A small network was shown many inputs. Here are its activations along a few directions, one row for each input.
Each table varies a few parts of the input and shows all the possible inputs, shuffled.
Descriptions start from the smaller parts, as in this example, which fits no table here: one of 2 separate values, together with either a single point or one of 11 places around a ring or (one of 4 places along a line, together with one of 8 places around a ring).
Shared parts are said once, and a part with two or three values counts as separate values.

Other details of the inputs vary at random and push rows far along two fixed directions, the same in every table; ignore that.

A family of inputs:
r1: [ 36  22  18 -23   8 -17  15   7 -22  10  -2  -1]
r2: [ -5 -16  32  15  -6  28 -17 -16  18 -30  10 -10]
r3: [ -9  12 -17  21 -15  34   8   5  14   6  -9  -2]
r4: [ 31 -27   0  43   1  47  -2  20  51  26  41 -91]
r5: [-43 -13 -31  -1 -14  -3 -13  -3   6 -21 -38  34]
r6: [ 27   5  -4 -43  27 -56  31   0 -53  13  16 -10]
r7: [ 10   5 -10  16 -14  -7  -9   1 -14  25  27 -35]
r8: [-17   0  -6  23  -9  25 -30  -3  15   9 -36   8]
r9: [ 32 -35 -14  39  12  33   9  17  31  34  28 -77]
r10: [ 35  -1  20 -11  18   3  -3  -1 -12  16   6 -10]
r11: [-11 -22   9  -6   5 -10   0 -21  17 -35 -23  24]
r12: [  1  15  -3 -44   4 -41  24  -5 -49 -13   6  27]
r13: [ 24  -7  17   0  21  21 -20  -8  -3  -3  26 -19]
r14: [-53   2  27   0  14  -8  12  -3  25 -27 -15  55]
r15: [-40   0 -14  19 -20  22 -46 -15  18 -21 -30  31]
r16: [-23  16  -3  20 -20  31 -19   8  24 -17 -45  17]
r17: [ -5  10 -11   3   6 -34  27  27 -15  41  24  19]
r18: [-14 -15  24  -7 -13  -1 -13 -15  34 -37 -10  16]
r19: [ 22  29   2 -40   1 -36  30  -8 -41   3   9  19]
r20: [  3  20 -37 -25  -7 -31  16  13 -44  19  15   5]
Description of these inputs: one of 2 separate values, together with either a single point or one of 9 places around a ring.
Q: Changing only the choice among 2 separate values turns r17 into r14. The same change can be made to r8. Which row results?
A: r10

A family of inputs:
r21: [ 42  19  10 -18  18  39  14  23 -18   3   1 -69]
r22: [ -8  10 -49 -20  -6 -57  43  12 -49   1   0  -5]
r23: [-45  -1 -18  35 -16  61 -45 -29  43 -30  -9  24]
r24: [ 42  10  -2 -36  23  -8  12  13 -61  50   9 -47]
r25: [ 44 -25   5 -29  20 -46  33   3  -2  47  51 -40]
r26: [ -8 -44  16  28   0  26  19   4  79 -16   7 -48]
r27: [-11 -10 -15  65 -10  80 -46 -21  68 -11 -34  12]
r28: [ 69   9 -29   9 -11 -12  11  14 -22  83  46 -51]
r29: [-31 -20 -15  43 -39  34 -36  13  59 -21 -61  -5]
r30: [-38  23 -52 -48   8 -70  10 -21 -63 -28 -39  89]
r31: [  2 -10  18  28  20  79  25   6  17 -51 -16 -39]
r32: [-66  -3 -35  -5 -36  -6 -17   1  12 -43 -70  29]
r33: [  8  -8  53  33   0  77 -22   3  23 -50  32 -52]
r34: [ -4  52   1 -49 -37 -54 -19  -8 -33 -24 -75  79]
r35: [  6  11  22 -32  -5 -39 -13 -18 -68   6  30  19]
r36: [-33 -57  38  45  -2  35 -45 -10  64 -37 -12 -12]
r37: [ 36 -15  -2  -2   4 -27   0  14 -46  41  83 -63]
r38: [-38  76  16 -36   1 -58  28  22 -33  -1 -19  96]
r39: [ 45 -31  46  -9  37  16  24 -15  19  25  29 -48]
r40: [ 31  26   1 -66   2 -56  54  -6 -48 -24   0  54]
r41: [ 24 -27  18  25   8 -24   0  11  25  16  43 -79]
r42: [ 49  13 -37 -30  46 -13   1  22 -43  56  30 -72]
r43: [-46 -37 -18  -8 -16 -10  11 -13  17 -51 -37  84]
r44: [ 56  48   7 -19 -10  13  22  -1 -30  30  62 -53]
r45: [-21 -48  70  42  10  57 -43 -28  56 -44 -25  -8]
r46: [-83  20  -2   1  -9 -32   4  24   9  -3 -30 100]
r47: [-50  34  -6 -33 -49 -26 -26 -48 -38 -20 -34 100]
r48: [-40 -32  14  47   3  64 -59 -15  41 -54   6   1]
r49: [ 12 -37  -2  42  -9  59 -34  24  44  20 -20 -47]
r50: [-54 -39 -20  30  -4  43   1  -3  16 -50 -37  15]
r51: [-29  -8 -23  63 -53  47 -21  -7  65 -20 -40   6]
r52: [-53  57 -17 -28  22 -74   6  23 -26  22 -10 102]
r53: [-70  13 -42 -56 -39 -63 -26 -13 -41 -29 -79  96]
r54: [-11 -21  72  33   3  57 -34 -17  66 -74 -24 -16]
r55: [  2  18  34  25  45  25  30  39  -2  58  35 -18]
r56: [-48  43 -50 -33 -68 -80   1 -24 -37  -8 -10  70]
r57: [ 53 -11 -28 -26  48 -25  41   8 -26  27  50 -14]
r58: [ 47  -5  -2 -12  41   5  48   5 -63  38  30 -56]
r59: [ -8  -2  47 -18  -2  14   8 -21  49 -59 -27  23]
r60: [ 51  -6   0 -34  47 -42  21  -8   2  40  51 -33]
r61: [ 57  -2  16   5  14  24 -18  17 -12  55  -6 -49]
r62: [ 15 -13 -11  38  18  51 -52   8  46  10 -30 -32]
r63: [ 87  47   5  -3  -8   9  23   7 -22  50  34 -48]
r64: [ 43 -32  17  -7  34  23  44  -2 -15  12  25 -14]
r65: [-32  51 -20 -21   1 -88  44  44 -30  41  15  45]
r66: [ -4 -15  19  61 -20  90 -32 -26  50  -6 -42  10]
r67: [-29   5 -47 -51 -26 -94  43  -5 -32 -25 -21  83]
r68: [ 38   7 -26  -4 -13  -8  12   5 -32  62  75 -56]
r69: [ 52   1  12 -17  47 -55 -17  -4 -19  39  55 -45]
r70: [-51 -34   7  52 -33  41 -28  -2  42 -54   3 -17]
Q: What is each input in this table made of?
A: one of 5 places along a line, together with either a single point or one of 9 places around a ring
Q: Changing only the place on the line of 5 turns r56 into r47. The same change can be made to r41. Which row results?
A: r45
Q: Which other rows does r63 become when the place on the ring of 9 takes its other values? List them by row number.
A: r21, r31, r33, r34, r40, r44, r54, r59
Q: Which other rows agree with r42 in the place on the line of 5? List them by row number.
A: r23, r27, r30, r48, r52, r57, r60, r62, r69
Q: Which other rows does r55 become when the place on the line of 5 takes its other values? List them by row number.
A: r38, r46, r52, r65

A family of inputs:
r71: [ 40 -11 -29  -8   1 -45  -8  10 -11  32  39 -59]
r72: [  60   17  -45   -4  -21    9   55   19  -62   32   76 -100]
r73: [-18  85  -4 -74 -29 -94   6  -3 -62   0 -36 105]
r74: [-55  18 -30  20 -15  11 -20  -1   3  -7 -38  75]
r75: [ 50  24  11 -33  44   2  37  21 -35  20  16 -38]
r76: [ 74  50 -30 -38   5 -46   1  13 -60  75  20 -56]
r77: [  22  -53  -19   62    1   64   -9   28   59   36   18 -104]
r78: [-123  -13    3   25  -46    1  -21  -13   64  -68  -81  120]
r79: [ 16 -43  37   9  36  51  11 -23  37 -41  15 -32]
r80: [-14  -9  35 -28   2  -3   1 -27 -13 -55 -53  58]
r81: [-50 -61   9  91   6 111 -17  24  80  -8  -2 -51]
r82: [-10  50 -72 -47 -38 -97  -8 -13 -55  29 -45  89]
r83: [-108   26    7   15  -40   42  -63  -26   29  -82 -106  119]
r84: [  1   8   9  -7   8 -50  20  10   0   6  40  -5]
r85: [-27 -68  34  59  40  90   4  11  83 -64  -3 -52]
r86: [ 64 -25   2  -2   8   9 -16 -15   4  31  47 -77]
r87: [ 57  -3  10 -15  28 -18   2  -7 -38  50  82 -61]
r88: [-36 -21  65  47 -22  79 -34 -17  70 -66 -48  29]
r89: [ -14   40   10  -71  -22 -115    5  -40  -46  -12    1  100]
r90: [ 57   3  26   0  16  12  -4   6 -40  46  45 -56]
r91: [ 59   7 -17 -15  50   1  59  33 -28  52  42 -43]
r92: [-26 -35   7  51  13  50 -24  13  43 -19  24 -43]
r93: [  12   71  -33  -61   -9 -111   39    9  -69   54   14   75]
r94: [ -9  -6   6  -9 -44  -4 -44 -34   1 -28 -60  36]
r95: [-23 -50   8  33  28  51  29  21  46 -15  -7 -29]
Q: What is each input in this table made of?
A: either a single point or (one of 4 places along a line, together with one of 6 places around a ring)

A family of inputs:
r96: [ 12  20 -25 -44 -14 -60  -9 -32 -44   9 -29  64]
r97: [-33 -35  17  59 -13 103   2 -15  36  -5   0 -20]
r98: [ -8 -31   6  31  18  22  10  11  32   1  39 -23]
r99: [ 27 -17 -13  10  -8 -15 -13 -12   3  24  28 -26]
r100: [ -1  25  28 -40  -6 -50  -1 -15 -22 -17 -13  32]
r101: [ 12 -12  44  18   2  61 -21   6   0   1   5 -10]
r102: [-35  -5  -3 -26   4 -52  -4 -10 -21 -20   5  41]
r103: [ 22  15 -25 -27   1 -73  21  30 -35  64  32 -18]
r104: [-48 -33  19  10  -7   0 -23 -14  34 -45 -31  17]
r105: [ 37   2  -8  -8  33 -11  45  20 -11  43  22 -21]
r106: [ 36  11 -25   6   6   8   9  32 -22  35  33 -66]
r107: [-19 -11  32  48  10  68   0   3  63 -34   9  -4]
r108: [ -6   9 -24  -8 -15 -12  17  21  -8   5 -17   0]
r109: [  0  13  15  21  -1  28   1  19  30  12  -7 -20]
r110: [ 13  18  -5  -5 -15 -28  18  21 -69  23  15 -15]
r111: [  0  -8 -22  27  -6  58 -20  -3  20 -14   1 -35]
r112: [ 75 -14  23 -13  55   9  26  18 -21  48  46 -94]
r113: [ 56  -8 -21   7  -6  17   7  -6  -8  21  32 -62]
r114: [-20   2  16  24 -31  35 -38 -30  38 -36 -34  32]
r115: [-35  13 -15 -35   9 -48  16 -13 -26 -22 -29  93]
r116: [  7  58 -14 -36 -15 -61 -13 -15 -49  23   7  39]
r117: [  4  18 -27 -17  -1 -58 -10  19 -36  42  20  -2]
r118: [-47   1  -5 -18  -7  -4   1 -16  -5 -62 -27  44]
r119: [ 17 -15   1  -9 -20   8   1 -13   6 -21 -12 -19]
r120: [  7  28 -30 -32   6 -38 -11 -14 -46  24 -12  32]
r121: [ 70 -18   4 -15  14 -40  15  11 -23  60  62 -76]
r122: [-83 -11 -15  24 -36   8 -61 -33  38 -57 -59  83]
r123: [-24  40  -1 -23 -17 -52  18  -6  -7  -5 -21  70]
r124: [-26  31 -37 -45 -31 -76  35  -5 -34 -13 -29  81]
r125: [-32 -28  52  41 -26  79 -43 -23  81 -68 -49  21]
r126: [ 14 -24   0  33  15   5  25  24  30  30  39 -36]
r127: [-18  36  20 -35   2 -44  -1 -15 -24 -25   0  54]
r128: [-35 -25   3  37   6  59 -13  14  51 -16 -52  11]
r129: [ 22 -18  17   7  51  37  14   9   4   5  32 -49]
r130: [ 23  -1   6 -35  -1 -34  -3 -16 -22   4 -22  29]
r131: [-20  16  12  26  -6  41 -27  10  29  -7 -17  -6]
r132: [ 66   5 -13   5  46  15  14  37 -26  76  45 -90]
r133: [-24  -2 -17  -4  -7   5  20  -2   6 -36  -3  28]
r134: [ -4 -46  26  42  10  91  -4   1  55 -47 -10 -76]
Q: What is each input in this table made of?
A: either one of 3 separate values or (one of 4 separate values, together with one of 9 places around a ring)
Q: Which other rows does r118 become when the place on the ring of 9 takes its other values? List them by row number.
A: r106, r108, r111, r113, r119, r124, r133, r134
Q: Which other rows does r131 become when the place on the ring of 9 takes its other values? List them by row number.
A: r100, r107, r109, r114, r116, r123, r125, r127
